These are the activations of a small neural network, seen along a few directions. Each row is one input.
In each table, some parts of the input vary, and every possible input appears once, in random order.
A made-up example of a description, with smaller parts first: one of 5 places around a ring, together with either a single point or one of 11 places around a ring or (one of 3 separate values, together with one of 6 places along a line).
Shared parts are said once, and a part with two or three values counts as separate values.
(in the rows, 128 means zero)

Other details of the inputs vary at random and push rows far along three fixed directions, the same in every table; ignore that.

Table:
R1: [116 133 143 120 139 175 125 134  99 124  96  72 137]
R2: [139 132  94 109 164 114 108 174 147 154 174 177 133]
R3: [120 132 130 122 141 148 118 134 114 132 122 105 136]
R4: [115 127 155 149  84 105 152  81 120 116  97 105 135]
R5: [107 106 116 103  97  89 160 123 119 160  98 136 144]
R6: [ 98 120 107 113  96  51 137 114 141 163 114 170 182]
R7: [114 138 143 126  99 127 145  90 120 120  90  80 151]
R8: [117 127 137 125 132 148 136 149 109 143 116 124 124]
R9: [125 134 157 124 129 185 149 142  98 124  84  74 120]
R10: [161 136 139 170 115 124 115  76 157  79 175 135  76]
R11: [123 132 151 117 140 181 147 158  94 136  89  87 124]
R12: [135 130 103 123 158 129 102 143 145 132 177 164 117]
R13: [145 131  96 111 165 118 106 174 148 149 168 173 132]
R14: [104 110  93 109  77  34 147  80 154 155 123 156 166]
R15: [ 99 115 113  87 182 173 135 228  87 183 105 159 143]
R16: [122 124 141 114 122 136 153 155 107 146  83 119 147]
R17: [143 138 103 117 158 143 107 157 147 138 174 150 116]
R18: [119 127 125 119 139 129 119 141 118 137 119 119 148]
R19: [106 127 123 118 122 112 130 128 120 145 115 125 157]
R20: [120 124 106 104 175 156 111 182 118 149 142 148 135]
R21: [107 127 127 134  69  54 163  87 145 145 117 161 154]
R22: [119 121 138 124 137 138 135 157 108 144 111 129 133]
R23: [163 135 133 160 132 134  95  84 156  69 168 114  94]
R24: [139 132 134 153 112 105 124 100 145 116 162 146 103]
R25: [165 130 150 162 131 140 113 110 138  91 150 115  89]
R26: [168 133 132 160 134 135  94  87 158  69 164 114  94]
R27: [139 138 127 125 143 149 121 135 128 121 134 105 126]
R28: [154 134 147 159 127 164 120  99 134  82 146 106  80]
R29: [153 134 152 135 147 179 131 150 111 110 117  91 102]
R30: [115 123 162 144  93 134 152  88 109 100  70  87 134]
R31: [ 96 124 121 121  90  94 142  86 134 132 105 132 162]
R32: [150 121 100 138 146  93 105 151 166 133 191 217 102]
Each input here is: one of 2 separate values, together with either a single point or (one of 3 separate values, together with one of 5 places along a line).
- Changing only the choice among 2 separate values turns R16 into R13. The same change can be made to R24. Which row results? => R3
- Which other rows does R11 become when the choice among 2 separate values takes its other values? List them by row number. => R7
- Which other rows does R26 become when the choice among 3 separate values takes its other values? List them by row number. => R6, R13
- Which other rows does R15 become when the choice among 3 separate values takes its other values? List them by row number. => R4, R21

Table:
R33: [120 130 101 132  63  26 143  65 172 155 164 190 127]
R34: [ 99 111 161 130  82 119 159 102  84 127  55  71 149]
R35: [107 112 137 137  79  70 160  79 123 115  83 139 157]
R36: [143 130  85 101 140  74 122 142 151 149 168 140 154]
R37: [189 126 153 183 132 127 103  73 158  44 185 114  53]
R38: [190 129 144 145 143 187 101 121 130  84 161  78  60]
R39: [107 122 166 145  86 136 151  93  89 114  65  57 131]
R40: [127 123  74  90 190 143 119 224 136 202 181 213 114]
R41: [148 124 121 138 182 162 103 180 133 118 177 149  79]
R42: [136 121 129 129 117 136 140 119 134 128 120 114 114]
R43: [109 131 128 100  99 110 161 109 108 139  62  43 189]
R44: [ 88 135 119 114  93  74 151 137 132 159  87 167 193]
R45: [126 126 108  95 161  95 110 206 120 194 142 197 154]
R46: [159 117 117 135 175 160  64 104 136  74 159 100 118]
R47: [ 96 129 161 110  96 127 151 138  83 158  35  80 183]
R48: [116 120  99 120  93  51 143 109 175 150 145 200 135]
R49: [119 123 141 135  75 108 151  76 129 130  91  95 131]
R50: [169 127 135 126 166 191 117 151 117  90 120  98  92]
R51: [ 79 120 137 110 114 128 153 139  92 172 102 126 152]
R52: [108 110  94 117 129  79 136 165 138 161 142 207 150]
R53: [152 160 168 171 103 154 125  61 134  58 114  74 107]
R54: [113 138 151 137  62 125 169  45 119  97  55  77 144]
R55: [115 111 126 142  94  58 139 102 151 125 138 170 130]
R56: [144 138 161 161 136 199 128 102 108  69 129  68  88]
R57: [185 127 142 173  87  83 119  30 186  52 169 129  75]
R58: [146 114  91 140  89  39 132  93 188 136 187 208 117]
R59: [119 140 107 109 161 130 107 186 135 185 187 194 135]
R60: [ 81 119  59  99 144  60  88 126 158 176 164 211 180]
R61: [185 135 128 146 186 169  84 175 145 109 192 148  81]
R62: [114 130 122 125 104  90 138 131 137 137 105 159 175]
R63: [113 135 137  89 170 243 140 192  73 139  78  79 129]
R64: [104 143 126  91 132 146 154 132  98 150  76  43 176]
R65: [106 124  97  91 146  84 134 196 127 186 115 211 190]
R66: [161 150 132 154 140 133  95 127 149 120 188 146  92]
R67: [103 128 157 118 144 196 143 160  61 143  67  60 120]
R68: [ 75 116 102  65 146 136 162 197 100 202  79 164 171]
R69: [ 98 139  79  96  91  39 149 101 160 175 163 161 189]
R70: [115 127  86 108 200 176  67 167 132 136 175 145 131]
R71: [118 119  92 102 199 178  68 176 122 136 145 126 139]
R72: [171 138 156 148 157 157 105 134 133  87 138 110 102]
R73: [112 142 165 127 136 176 145 142  95 126  69  80 148]
R74: [123 148 171 174  56  93 149  23 153  86 125  96 137]
R75: [114 124 115 108 189 176 120 202 111 153 164 164 109]
R76: [138 112 142 127 163 158 129 166  95 128 112 111 110]
R77: [165 136  97 155 167 118  91 140 173 112 235 207  67]
R78: [ 92 107 164 124 102 152 167 132  70 133  31  60 160]
R79: [134 143 169 186  54  83 140  29 156  80 109  91 130]
R80: [134 112 104 114 115  78 142 128 144 155 134 174 135]
R81: [156 136 118 145 135 139 117 109 162 103 195 158  81]
R82: [116 143 159 133 140 173 137 142  95 135  85  84 139]
R83: [184 134 123 157 121 147 114  89 161  65 161 118  78]
R84: [152 140 170 187  56  82 134  20 167  53 118  94 122]
R85: [100 103 113 104 120  70 143 158 104 181 115 178 158]
R86: [ 85 121 130 102  90 126 176 114 108 165  78 114 166]
R87: [122 122 138 122 172 204 128 185  86 122  97  96 115]
R88: [151 132 121 111 179 214 116 187 114 117 121 106  97]
R89: [118 127 154 137  95  78 146 100 125 137  85 126 167]
R90: [176 140 127 151 143 168 101 109 149 103 205 119  59]
R91: [123 115 136 108 183 220  84 149  86  99  84  45 143]
R92: [162 144 145 158 140 140 103 119 155  88 164 127  94]
R93: [104 122 112 154  70  22 145  67 165 142 161 195 132]
R94: [132 115 141 128  78  86 150  80 128 127  93 105 136]
R95: [116 130 100  61 188 170 127 222  97 181 110  93 165]
R96: [104 146 152 138  84 122 155  78 127 112  91 107 161]
R97: [141 140 161 134 147 208 116 167  89 122  86  53 119]
R98: [140 146 129 135 162 161 108 157 143 119 184 153 106]
R99: [186 124 120 144 157 150  95 134 167  84 200 148  60]
R100: [ 63 102  98  92 118  74 161 186 105 209  97 197 182]
R101: [104 123 126 127 127 126 141 137 119 148 143 150 128]
R102: [159 133 127 160 162 146  98 130 152  90 200 151  58]
- Describe the family of inputs behind these rows. => one of 5 places along a line, together with either one of 2 separate values or (one of 3 separate values, together with one of 4 places along a line)
- Changing only the place on the line of 5 turns R52 into R77. The same change can be made to R34. Which row results? => R67
- Start at R36 and move only the place on the line of 5, one step at a time. The first step leads to R43. Which rows follow, in order? => R95, R64, R69
- Which other rows does R99 become when the place on the line of 4 takes its other values? List them by row number. => R38, R58, R83
- Which other rows does R60 become when the choice among 2 separate values takes its other values? List them by row number. => R64

Table:
R103: [125 138 134 154  93 107 123  58 159  87 138 144 133]
R104: [154 140 163 155 130 149 106 117 118 115 122  89 111]
R105: [137 107 110 116 143 120 115 140 125 131 129 163 124]
R106: [159 113 103 115 200 170 111 210 122 150 215 149  67]
R107: [147 117 116 111 122 113 162 130 122 139 129 128 101]
R108: [147 145 120 147 141 151  96 124 159 103 188 159  93]
R109: [121 135 102 122  96  59 133  98 175 152 154 213 148]
R110: [142 132 142 188  82  50 129  39 174  60 147 156 126]
R111: [178 134 133 143 151 143 125 160 154 115 169 142  80]
R112: [124 117 174 162  64 137 133  31 119  74  73  42 118]
R113: [156 128 187 162 133 199 120 111 105  60  73  47 118]
R114: [ 92 135 119  97  88  88 168 117 129 174  83 163 174]
R115: [102 131 149 107 143 181 143 142  91 127  63 100 159]
R116: [127 137  96  53 161 152 140 162 112 164 110  40 183]
R117: [147 148 104 145 126 102 129 120 173 125 238 191  82]
R118: [185 120  90 112 184 149 113 186 148 142 193 169  64]
R119: [109 116 139  91 168 156 140 213  83 167  56 143 176]
R120: [121 120 114 100 191 169 101 242  97 185 123 166 147]
R121: [139 110 118 149 114  88 125  71 142  86 132 144 121]
R122: [197 138 108 154 131  70 120 129 186 122 211 202  77]
R123: [161 119 105 157  92  60 137  78 180 103 220 174  68]
R124: [ 77 132 131 115 165 160 118 152  83 145  98 115 165]
R125: [ 97 127  93  85 186 132 129 197 112 168 133 204 163]
R126: [164 124 105 144 121 110 102 117 173 112 197 162  70]
R127: [ 69 132 140 107  51  85 201  80 122 161  51 115 184]
R128: [102 104  79  83 116  64 167 170 142 197 149 211 139]
R129: [171 141  94 101 200 179  60 148 142  96 163  61 143]
R130: [102 128 126 132  63  18 156 100 147 178 125 172 169]
R131: [ 57 129 152 137  91 120 157  81  92 119  49  95 196]
R132: [110 120 118 106  85  43 168 142 136 182  79 189 182]
R133: [169 137 154 151 143 174 116 155 124 100 127 101  88]
R134: [174 136 165 144 129 151 160 129 114  99 114  79  94]
R135: [140 121 141 151  87 124 128  78 136 109 123  87 102]
R136: [ 88  98  88 106 102  59 139 128 148 158 118 203 165]
R137: [121 115 118 166 111  57  97  49 155  93 175 161 118]
R138: [128 113 111 133 199 177  87 183 111 117 166 145 102]
R139: [ 92 137 122  94 157 176 159 204  85 186 127 126 143]
R140: [ 99 138  98  99 146 123 140 190 127 200 162 186 143]
R141: [150 140  76  85 162 126  80 140 162 136 154  98 166]
R142: [150 146 118 138 102  99 147  90 163 123 160 154 102]
R143: [ 94 122 157 116  97 113 175 147  90 170  58  96 171]
R144: [171 139 163 150 149 195 133 158 111  95 125  75  79]
R145: [ 97 121 116 124  77  30 146 127 144 189 117 199 182]
R146: [143 115 138 139 177 189  78 131 105  94 143  88  91]
R147: [145 146 142 140 173 223  91 156 115 106 150 101  95]
R148: [147 131 141 150 160 146  91 154 124 108 149 144 120]
R149: [104 141 153 104 138 217 156 161  87 140  46  58 142]
R150: [151 126 148 153 118 153  95  77 129  87 129  73  89]
R151: [ 76 123  97 121 106  54 142 104 154 148 132 216 180]
R152: [167 135 139 139 173 164 120 189 120 130 186 130  85]
R153: [143 116  90 136 195 144  80 176 146 108 209 194  84]
R154: [188 152  67 125 112  47  96  53 222 103 239 123 123]
R155: [158 141 107 107 203 197  75 132 114  80 130  21 150]
R156: [145 152 170 151 113 209 141  98 112  82 107  40  87]
R157: [145 115 122 152 119 115 100  91 152  85 161 148  99]
R158: [170 117  85 120 170 139  95 177 168 141 206 194  70]
R159: [140 117 104 122 135 107 112 131 134 154 169 137  96]
R160: [145 141 138 150 109 139 115  78 160  88 148 128 108]
R161: [166 145 169 151 151 170 123 138 103 113 145  69  84]
R162: [ 72 137 121 107  81  96 162 124 126 173  89 158 177]
R163: [191 121  89 126 168 127  96 161 166 131 206 187  63]
R164: [ 67 130 147 104 148 191 124 160  66 150  53  78 177]
R165: [123 136 139 110 116 138 174 124 112 145 106 112 128]
R166: [101 119 118 123 121  78 129 158 132 150 123 204 167]
R167: [154 124 158 152 116 192 112  90 116  63 104  52  79]
R168: [ 81 128 118  95 182 185 115 211  84 171 108 147 170]
R169: [126 108 103 140 133  90 114 107 154 106 161 182 122]
R170: [142 154 143 165 102 132 107  67 153 100 162 105  98]
R171: [153 133 173 153  89 127 176  93 129  94 105  80 110]
R172: [ 72  95  91 108 112  54 124 141 135 177 131 215 180]
R173: [128 122 135 117 122 132 149 164 122 152  83 132 147]
R174: [ 79 138 149 139 104 137 146  84 103  97  75 102 165]
R175: [131 141  98  62 164 187 116 170 106 151  74  20 186]
R176: [114 118 132 102 178 146 137 204  87 152  76 152 166]
R177: [148 150 173 156  99 181 161  63 127  70 115  40  82]
R178: [ 75 118 174 135  69  84 150  71  87 132  27  83 207]
R179: [158 136 176 190  53  90 134  11 165  46 102  89 116]
R180: [142 143 117 117 199 209  94 211 122 156 178 148 100]
R181: [127 130 144 177  87  64 130  64 154  75 137 152 135]
R182: [ 81  95 102  95  83  64 155 121 134 176  80 182 180]
R183: [155 141 182 190  38  69 173  13 154  58 124  80 105]
R184: [154 114 100 121 134 126 130 143 150 135 159 153  83]
R185: [ 72 134 164 132  81 144 153  80  97 106  45  79 178]
R186: [136 150 143 158 124 151  94  83 143  96 157 106 105]
R187: [143 130 147 166 156 142  98 130 119  86 146 127 115]
R188: [140 120 125 159  60  58 141  43 165 109 161 127  99]
R189: [169 132 162 141 154 188 119 149 112  96  93  89 109]
R190: [164 113 119 115 174 178 107 167 123 119 138 125  87]
R191: [ 82 134  92  69 180 136 137 234 102 233 168 188 150]
R192: [ 89 109 148  88 129 162 166 154  62 173  61  44 143]
R193: [ 98 142 118 117 116 120 138 130 123 169 138 137 140]
R194: [122 124 138 119 147 163 125 185 101 141  88 130 143]
R195: [ 97 114 161 112  92 172 179 120  74 133  25  30 133]
R196: [147 126 129 138 133 144  98 115 135 120 152 100  87]
R197: [ 53 116 142 120  93  50 154 104  90 163  50 141 219]
R198: [ 79 120 115 106 104  42 128 149 122 204 101 198 201]
- Changing only one part turns R114 into R142. The same change can be made to R196. Which row results? => R159
- Changing only one part turns R190 into R105. The same change can be made to R120. Which row results? => R148
- Changing only one part turns R125 into R165. The same change can be made to R124. Which row results? => R191
- Describe the family of inputs behind these rows. => one of 6 places along a line, together with either a single point or (one of 3 separate values, together with one of 5 places along a line)
- Start at R153 and move only the place on the line of 6, one step at a time. The first step leads to R157. Which rows follow, in order? => R167, R126, R195, R123
- Which other rows does R121 become when the place on the line of 5 takes its other values? List them by row number. => R137, R138, R153, R169
- Which other rows does R143 become when the choice among 3 separate values takes its other values? List them by row number. => R140, R188
- Start at R134 and move only the place on the line of 5, one step at a time. The first step leads to R171. Which rows follow, in order? => R183, R152, R161
